A small network was shown many inputs. Here are its activations along a few directions, one row for each input.
In each table, some parts of the input vary, and every possible input appears once, in random order.
Descriptions start from the smaller parts, as in this example, which fits no table here: ring(8) and (point or (values(2) and line(4)) or line(9)).
Shared parts are said once, and a part with two or three values counts as separate values.
In the rows, zero is written as 128.

A family of inputs:
r1: [103  70 126 148 103 159 156 155  99 122 113]
r2: [161 201  56 120 137  67 148 137  84  73 153]
r3: [165 148  96  91 117 110 177 156 191 171 126]
r4: [116 165 114 103 149  80 117 148 115  17 171]
r5: [104 127 163 170 153 138 146 118 155 100 163]
r6: [ 78  85 132 160 108 154 157 130  70 128 110]
r7: [120  56 109 111  88 135 155 184 134 141 138]
r8: [138 111 154 140 140 128 139 161 207 109 169]
r9: [128 114 146 132 145 145 145 129 189 100 160]
r10: [ 92 140 154 155 170 170 145 103 133  98 143]
r11: [126  64 118 113  75 127 153 190 157 138 112]
r12: [106 111  75 119  82  77 136 173  70  39 130]
r13: [132 134 135 131  69 142  98 111 155 156 121]
r14: [116 137 165 137 196 132  98  84  81 137  80]
r15: [146 125 127 112  66 135  89 138 160 166 145]
r16: [120 120 155 113 123 115 136 154 222 113 156]
r17: [ 75 151 162 163 178 171 145  96 130  86 138]
r18: [130 126 164 133 199 118  99  90  88 145 104]
r19: [106 177 122 144 166 156 177  94  74 155 119]
r20: [130 180 121 161 155 148 177 104  93 155 111]
r21: [151 121 122 107  63 137  84 137 185 158 126]
r22: [158 105 128  90 150  87  78 138 190 172 119]
r23: [171  91 145  99 157  89  77 138 154 171 134]
r24: [105 149 151 140 104 168  99  63  87 134 125]
r25: [146 121 139 135 179 118  83 105 119 159 106]
r26: [164 109 151 102 167 109  86 119 134 165 110]
r27: [151 173 117 147 146 137 174 120 114 161 128]
r28: [130 142 141 137  88 171  95 103 132 142 115]
r29: [102  64 126 117  99 143 157 171 116 139 111]
r30: [167 141 105  84 163  49  73 123  81  66 132]
r31: [148 164  97  98  73  84  74 116  82  53 143]
r32: [ 75  93 128 152 119 162 167 123  64 124 104]
r33: [154 158 104 139 136 128 172 139 146 169 120]
r34: [156 156 109 129 119 107 170 154 162 178 133]
r35: [111 148 125 147  99 184  96  75 108 139 112]
Question: Describe the family of inputs behind these rows.
Answer: values(5) and (point or line(6))
Question: The inputs of r21 and r3 match in every part but the values(5) part. If r24 is changed in the same way as r21 into r3, which row does it become?
Answer: r19
Question: Which other rows does r13 become when the values(5) part takes its other values? List them by row number.
Answer: r9, r26, r29, r33

A family of inputs:
r36: [143 157  64  74 117  80  72 165 136 106 162]
r37: [187 145  79  82 108  73 114 189 178 113 174]
r38: [ 97 180 190 145 205 154 128  41  73 153  98]
r39: [ 86  72 132 184 112 179 144 151 121  87 132]
r40: [170 125 146  85 151 123 137 150 212 224 110]
r41: [119 116 170 127 187 152  85  57 120 168 113]
r42: [ 59 117 121 203 147 173 193 112  64  75 119]
r43: [129  77 117 165  55 176 157 165 154 141 121]
r44: [131  66 129 145  58 141 197 193 200 155 155]
r45: [161 117 180  90 144 134 108 110 163 203  80]
r46: [144 158 110 128 111  69  69 140  82  61 150]
r47: [109 205  98 107 142  82 132  63  33  50 121]
Question: Describe the family of inputs behind these rows.
Answer: values(3) and line(4)
Question: The inputs of r40 and r44 match in every part but the values(3) part. If r38 is changed in the same way as r40 into r44, which row does it become?
Answer: r42
Question: Which other rows does r36 become when the values(3) part takes its other values? List them by row number.
Answer: r43, r45

A family of inputs:
r48: [130 163  87 123 118 102 161 139  76  58 133]
r49: [130  61 106  98  68 126 125 175 213 164 131]
r50: [134 161 177 161 173 192 119  84  79 145  83]
r51: [172 101 130  92 128 108 147 195 220 179 136]
r52: [ 75  97 144 170 129 186 140  80  67 143 135]
r53: [137 102 100 111  84 116 166 177 218 181 137]
r54: [125 147 113 121 119  64  88 101  82  81 167]
r55: [158  93 143  91  86 133  95 189 216 172 140]
r56: [ 92 127 170 179 148 158 103  77  80 153 114]
r57: [ 90 123  85 108 104  88 112 113  78  66 155]
r58: [102 140 143 190 148 204 184 117  71 131  94]
r59: [156 176 122 105 142  73  99  92 111  57 120]
r60: [127 162 120 103 158  60 134 109  94  63 138]
r61: [177 126 119  84 115 131  94 167 233 189 141]
r62: [114 140 161 184 198 180 151 104  82 136  95]
Question: Describe the family of inputs behind these rows.
Answer: values(3) and ring(5)
Question: The inputs of r60 and r57 match in every part but the ring(5) part. If r51 is changed in the same way as r60 into r57, which row does it become?
Answer: r49
Question: Start at r62 and move only the ring(5) part, one step at a time. The first step leads to r50. Which rows follow, in order?
Answer: r56, r52, r58
Question: Which other rows does r50 become when the values(3) part takes its other values? List them by row number.
Answer: r59, r61
